Each row below holds a small network's activations on one input, seen along a few directions.
In each table, some parts of the input vary, and every possible input appears once, in random order.
Descriptions start from the smaller parts, as in this example, which fits no table here: line(6) and (point or ring(11) or (values(3) and ring(8))).
Shared parts are said once, and a part with two or three values counts as separate values.

Other details of the inputs vary at random and push rows far along two fixed directions, the same in every table; ignore that.
To show where, the next rows are all for the same input, with only those details redrawn:
-.04 -.02 -.03  .14 -.13 -.13 -.04  .06 -.01  .08  .14
 .00  .01  .02 -.03  .11  .07  .03  .00 -.08  .02 -.02
 .00  .02  .02 -.04  .11  .08  .04  .00 -.08  .02 -.02
 .01 -.10 -.03  .05  .02 -.02 -.05 -.03 -.10  .04  .07
-.07  .06 -.01  .15 -.16 -.13  .00  .12  .04  .08  .13
-.05  .17  .06 -.03  .05  .07  .11  .11  .02  .01 -.05

Table:
r1:  .06 -.01  .03 -.10  .10  .04  .03 -.09  .04 -.05  .01
r2: -.07 -.06 -.10  .13 -.21 -.11 -.09  .08 -.02  .03  .06
r3:  .02  .00 -.01 -.08  .04  .09 -.02 -.06 -.01 -.09 -.08
r4: -.06  .07 -.02  .10 -.21 -.12 -.04  .07  .12 -.03  .11
r5:  .05 -.10 -.01  .01  .03 -.07 -.03 -.07 -.04  .03  .09
r6: -.02  .02 -.01 -.02  .08  .12 -.01  .01 -.08 -.04 -.06
r7:  .07  .01  .05 -.09  .12  .07  .01 -.10  .06 -.02  .04
r8: -.05  .15  .04 -.05  .04  .04  .12  .12  .01  .00 -.09
r9: -.03  .18  .05 -.05  .01  .12  .05  .04  .09 -.08 -.06
r10: -.02  .04  .00 -.02  .09  .14 -.02  .02 -.06 -.02 -.05
r11: -.01 -.09 -.04  .06  .01  .03 -.11 -.01 -.08  .00  .06
r12:  .02  .00 -.01 -.11  .03  .08 -.01 -.05  .00 -.07 -.08
r13: -.07 -.06 -.08  .15 -.19 -.12 -.09  .08 -.02  .02  .08
r14:  .03 -.11 -.05  .00 -.04 -.03 -.09 -.08 -.01 -.06  .03
r15:  .02  .00 -.03 -.10  .03  .10 -.02 -.06 -.01 -.07 -.09
r16: -.01  .02 -.02  .07 -.22 -.15 -.02  .03  .16  .04  .11
r17: -.06 -.03 -.05  .15 -.16 -.10 -.09  .07 -.01  .02  .13
r18:  .06  .02  .04 -.07  .11  .09  .00 -.10  .06 -.01  .03
r19:  .06 -.01  .02 -.13  .07  .04  .04 -.08  .05 -.03 -.04
r20: -.07  .06 -.01  .14 -.16 -.13  .00  .12  .04  .08  .13
r21: -.02  .02  .01  .09 -.16 -.19  .01  .07  .10  .07  .12
r22:  .02 -.03  .00  .09 -.15 -.14 -.06 -.03  .12  .02  .19
r23:  .00 -.07  .03 -.02  .06 -.01  .07  .02 -.06  .00 -.28
r24: -.08  .20  .05  .06 -.06 -.02  .08  .18  .08  .07  .04
r25: -.09  .09  .02  .08 -.13 -.08  .07  .19  .08 -.03 -.24
r26:  .03  .01  .02 -.06  .11  .04  .05 -.05 -.02  .00 -.02
r27: -.01  .11  .03 -.01 -.09 -.06  .06  .05  .17 -.01  .03
r28:  .02  .05  .02 -.06  .07  .14 -.03 -.06  .01 -.06 -.02
r29: -.02 -.01 -.01 -.05  .07  .08  .00  .03 -.08 -.05 -.09
r30:  .06  .00  .03 -.07  .09  .07  .01 -.11  .05 -.03  .01
r31: -.08  .15  .01  .02 -.10 -.06  .09  .17  .05  .05 -.02
r32:  .00  .01  .00 -.04  .10  .06  .05  .01 -.09  .00 -.04
r33: -.01  .01 -.01 -.03  .10  .07  .04  .01 -.09  .00 -.05
r34:  .06 -.12 -.02 -.03  .00 -.07 -.04 -.10  .03 -.02  .07
r35:  .03  .04  .03 -.07  .08  .12 -.03 -.06  .02 -.07 -.01
r36:  .00  .02  .01 -.02  .10  .09  .03  .00 -.08  .02 -.04
r37: -.03 -.10 -.03  .13 -.23 -.20 -.06  .02  .11 -.03 -.09
r38:  .05 -.10 -.01  .04  .03 -.04 -.04 -.09 -.04  .05  .10
r39:  .05 -.01  .01 -.08  .09  .05  .02 -.10  .03 -.05  .00
r40:  .05 -.10 -.01  .04  .04 -.03 -.06 -.09 -.03  .07  .11
r41:  .01  .10  .10 -.09  .02 -.02  .15  .02  .18 -.05 -.26
r42: -.01 -.13 -.07  .02 -.04 -.02 -.09 -.01 -.10 -.01 -.01
r43:  .16 -.71 -.22  .12  .07 -.12 -.35 -.39 -.42  .07  .19
r44: -.02  .04  .03  .11 -.15 -.16  .00  .06  .10  .08  .17
r45:  .05  .01  .06 -.06  .13  .05  .03 -.05  .00  .04  .03
r46: -.03  .13  .02  .00 -.09 -.07  .09  .10  .11  .06  .00
r47: -.02  .01 -.02 -.04  .08  .09  .00  .02 -.08 -.06 -.06
r48: -.03  .16  .02 -.06  .01  .10  .05  .03  .08 -.09 -.07
r49:  .04  .00  .03 -.08  .10  .03  .06 -.04 -.01  .01 -.05
r50:  .04 -.06  .07 -.06  .07 -.04  .09 -.03  .02  .00 -.25
r51:  .00  .03  .01 -.02  .12  .11  .02  .00 -.07  .04 -.02
r52:  .05 -.12 -.02 -.02  .00 -.08 -.02 -.07 -.03  .05  .05
r53: -.02  .01 -.03 -.02  .07  .10 -.01  .01 -.09 -.06 -.07
r54: -.07  .03 -.05  .12 -.20 -.14  .00  .12  .03  .09  .06
r55:  .03  .03  .02 -.07  .06  .11 -.02 -.07  .01 -.08 -.02
Changing only one part turns r24 into r11. The same change can be made to r31. Which row results?
Answer: r42
Changing only one part turns r25 into r41. The same change can be made to r2. Which row results?
Answer: r16
What do these inputs look like to the network?
Answer: ring(5) and (point or (values(2) and line(5)))
Which other rows agree with r40 in the ring(5) part? List them by row number.
Answer: r5, r21, r26, r38, r44, r45, r46, r49, r50, r52
Start at r38 and move only the ring(5) part, one step at a time. The first step leads to r30. Which rows follow, in order?
Answer: r9, r6, r36
Start at r28 and move only the line(5) part, one step at a time. The first step leads to r9. Which rows follow, in order?
Answer: r48, r3, r15
Which other rows does r48 become when the values(2) part takes its other values? List them by row number.
Answer: r4

Table:
r56: -.18  .04 -.01  .53 -.88 -.60 -.07  .29  .48  .17  .34
r57: -.05 -.37 -.21  .55 -.63 -.69 -.40 -.04  .27  .22  .45
r58: -.41  .71 -.01  .19 -.44 -.08  .20  .74  .31  .02 -.08
r59: -.08  .55  .14 -.27  .25  .26  .43  .31  .07  .01 -.37
r60:  .33 -.43  .01 -.46  .58  .37 -.06 -.61 -.22 -.31 -.43
r61:  .33  .15  .14 -.48  .78  .63 -.07 -.54 -.01 -.02  .67
r62: -.30  .57  .07  .40 -.56 -.29  .18  .61  .30  .13  .06
r63:  .23 -.19  .02 -.48  .41  .31  .08 -.38 -.09 -.29 -.43
r64:  .08 -.94 -.31  .40 -.28 -.34 -.57 -.36 -.55  .19  .37
r65: -.05  .51  .28 -.30  .29  .23  .41  .31  .22 -.04 -.38
r66:  .04 -.93 -.40  .48 -.24 -.30 -.64 -.30 -.55  .05  .38
r67: -.18  .75  .24 -.29  .05  .12  .53  .43  .32 -.04 -.32
r68:  .22 -.42  .04 -.27  .68  .38  .01 -.46 -.56 -.10 -.28
What do these inputs look like to the network?
Answer: point or (values(2) and line(6))
Which other rows does r64 become when the values(2) part takes its other values? List them by row number.
Answer: r62
